A small network was shown many inputs. Here are its activations along a few directions, one row for each input.
Each table varies a few parts of the input and shows all the possible inputs, shuffled.
Descriptions start from the smaller parts, as in this example, which fits no table here: one of 2 separate values, together with either a single point or one of 11 places along a line or (one of 6 places along a line, together with one of 8 places around a ring).
Shared parts are said once, and a part with two or three values counts as separate values.

Other details of the inputs vary at random and push rows far along two fixed directions, the same in every table; ignore that.
To show where, the next rows are all for the same input, with only those details redrawn:
[ 43  23  19  79  41 -25  11  49 -58  -8  18  -3  62  13 -23]
[ -1   4 -24 -11  12 -15  -6  40   0 -17 -22 -32  12  -5 -53]
[ 30  13  23  36 -15  30  12 -26 -37   8  35  33  27  31  48]
[-21  -5 -35 -56 -20  10 -11   9  27 -14 -28 -27 -16  -4 -34]
[-22  -6 -37 -58 -20   9 -11   9  28 -14 -29 -28 -17  -5 -36]
[-13  -6 -12 -55 -58  56  -3 -56  20   6   6  20 -25  21  44]
[ 25  11  18  26 -16  28  10 -23 -31   6  28  26  22  28  39]
[  1   5 -22  -8  13 -15  -5  39  -2 -16 -19 -30  14  -4 -50]

A family of inputs:
R1: [ 10   7  -6   3  -2   5   1  10 -13  -6   1  -5  15  10  -9]
R2: [ -6   4 -23 -17   7 -21 -16  42   0 -19 -22 -37  10  -7 -59]
R3: [ 19   6  37  41  -7   0  -1 -17 -27  -9  34  42 -11  11  62]
R4: [ 10  -2  19   4  13 -12 -16   1   9  -9   3  -7   1 -12  -5]
R5: [-25  -2 -32 -13  30  -4 -25  41 -21  24 -20 -21  -7 -21 -73]
R6: [  1  -4  11  25  11 -19   7  10  -1 -19   1  18 -13  -3  12]
R7: [ 35   3  30  89  66 -39  16  35 -25  -8  10  -7  52  -4 -18]
R8: [ 15   3  26  41  -9  12  42 -32 -11  30  28  25  31  26  56]
R9: [-37 -16  -3 -36 -26  42 -24 -51   4  34  17  50 -77  -9  51]
R10: [ 21  21  18  71  58 -34   0  47 -65  51  18  -1  38 -20 -34]
R11: [ -6   3 -18 -14  12 -39   9  37  21   1 -32 -38  12 -18 -50]
R12: [  0   2   2 -16  29 -34 -26  29  16 -22 -21 -35  -2 -32 -47]
R13: [-17   8 -14 -55 -25 -13 -15   0  27   3 -23 -30 -16 -22 -18]
R14: [ -9 -15  11 -50 -38  42  -9 -66  41   4   6  21 -38   0  54]
R15: [-11 -20  10 -46 -37  39   0 -72  44   6   6  25 -36   6  50]
R16: [ 31  12   5  80  47 -27  23  45 -46  -7   9 -11  62  18 -30]
R17: [-11  -8  -8 -43 -56  54   7 -63  17   9  12  29 -19  32  49]
R18: [ 11  12  12   4  -9 -17   0   5  -5  13   3 -11  14  -4   4]
R19: [-28 -11 -34 -50 -16 -11   9   1  49   7 -37 -35 -14 -13 -24]
R20: [-18 -11  -9  -7  51 -17 -31  30  -1  25 -15 -18 -18 -40 -59]
R21: [-34 -18 -42 -45 -12  12  11   3  38  -9 -27 -24  -8   8 -34]
R22: [  1   7  12   8   7 -24 -15  13  -9 -25   3   7 -22 -16   8]
R23: [ 24  19  23  20 -19  23  -4 -26 -39   3  33  25  22  24  38]
R24: [ 20   4  35  45  -4   6   7 -18 -24  -8  31  47  -8  10  67]
R25: [-37 -23 -31 -35  -3 -15  -1  10  47 -27 -34 -13 -46 -18 -15]
R26: [  4 -10  25  50   5   5  30 -21 -11  -6  27  43  -4  19  59]
R27: [ 15 -11  34  43  12  17  26 -38   2   9  28  30  18  17  48]
R28: [-16   0 -20 -50 -21  -8  -2   4  35   6 -28 -28 -14 -18 -17]
The inputs of R25 and R16 match in every part but one. If R22 is changed in the same way as R25 into R16, which row does it become?
Answer: R23
Describe the family of inputs behind these rows.
Answer: one of 4 places along a line, together with either a single point or one of 6 places along a line

A family of inputs:
R29: [ 10  -1   1  12  16  -4   7   6   3   1  -3  -8  18  -1 -10]
R30: [-10  -6 -14 -13  16 -23  -9  33  19 -25 -27 -16 -23 -23 -29]
R31: [ -1  -6   5 -20 -22  29   5 -39  16   8   7  11  -7  10  30]
R32: [-21  -7 -28 -34  -2   7  -5  10  16   2 -20 -18 -12  -7 -32]
R33: [ -1   6   3 -18 -26  12  -6 -20  -1   7   8   5  -7   5  22]
R34: [-11  -8 -26  -9  18 -25   8  36  24 -17 -32 -32   2 -13 -45]
R35: [-14 -10 -14 -31 -26  38   2 -35  12  18  -1  13 -18  12  21]
R36: [-20 -15   6 -26 -14  15  -7 -40  27  11   5  12 -28  -4  26]
R37: [ -6  -8   0 -33 -30  29  -1 -38  24   4   3   8 -15   8  25]
R38: [ 11   3  24  58  30  -9   3   5 -39  18  27  22  16   5  10]
R39: [ 6  7  1  3 -1 -4  3  7 -5 10  0 -5  9 -1 -5]
R40: [ 27   7  31  37  14   5  -4  -9 -21  -1  22  25   5   1  32]
R41: [  8   5   9   2   1   0  -9  -1  -9   6   4  12 -13 -13  15]
R42: [ -7  -4 -22  -2  23 -37   4  52  17 -24 -31 -37   6 -14 -58]
R43: [-23  -5 -27 -41 -15   8 -15   3  15  -6 -15 -14 -18  -5 -25]
R44: [ 29  15  17  53  26 -13  16  18 -33  17  13   3  39   4   1]
R45: [ -7  -3   0 -18 -30  15   2 -25  12 -12   6  11 -15  14  32]
R46: [ -2   6  -4 -11  -8  -6  -6   6  -1   2  -5  -9   2  -5  -9]
R47: [  0   3  -6   3   2   3  -3   7 -13   2   3   1   6   6 -11]
R48: [ -4  -3   0  -9 -24  10   4 -19   9 -11   4  10  -8  12  25]
R49: [ -2  -4  -7   3   7 -10  13  13  10 -11 -12  -9   6   0 -10]
R50: [ 14   5   7  31  28  -9  -9  26 -31  -2   7   9   2 -10 -11]
R51: [  6   0  14  -5 -21  19  -2 -32   1  -1  13  13   1  12  30]
R52: [ 31  12  25  50  24 -15   8  13 -31  -4  18   3  37   9  -2]
R53: [ -6  -4 -10 -12  -8  13  -3  -2  -2   7  -1   2  -3   6  -6]
R54: [  0   6  -5 -11  -6  -6  -2   5   0   4  -5  -9   2  -4 -10]
R55: [ 16   4  27  72  41 -34  16  23 -28  -2  18  10  23   0   4]
R56: [  6   2  14  -7 -21  18  -5 -31   0  -3  15  13   0  13  31]
R57: [-13  -4   3  -2   8 -14  -5   1   5  16  -2  -3 -12 -15  -5]
R58: [-23  -4 -26 -42 -15   7 -17   4  13  -8 -13 -16 -20  -4 -24]
R59: [ 19  11  21  26  -6  15  14 -20 -23  23  22  22  20  13  37]
R60: [ -9  -2 -20  -6  19 -35   2  44  15 -27 -29 -32   5 -12 -51]
Describe the family of inputs behind these rows.
Answer: one of 4 places along a line, together with either one of 2 separate values or one of 6 places along a line
The inputs of R52 and R60 match in every part but the place on the line of 4. If R29 is changed in the same way as R52 into R60, which row does it become?
Answer: R34
A walk changes only the place on the line of 6. It starts at R35 and steps to R32. List the rest of the walk in order.
Answer: R53, R47, R43, R58
Change only the place on the line of 4 in R32. List by row number the other rows that result.
Answer: R31, R49, R59
Which other rows agree with R44 in the place on the line of 4? List them by row number.
Answer: R33, R39, R41, R46, R54, R57, R59
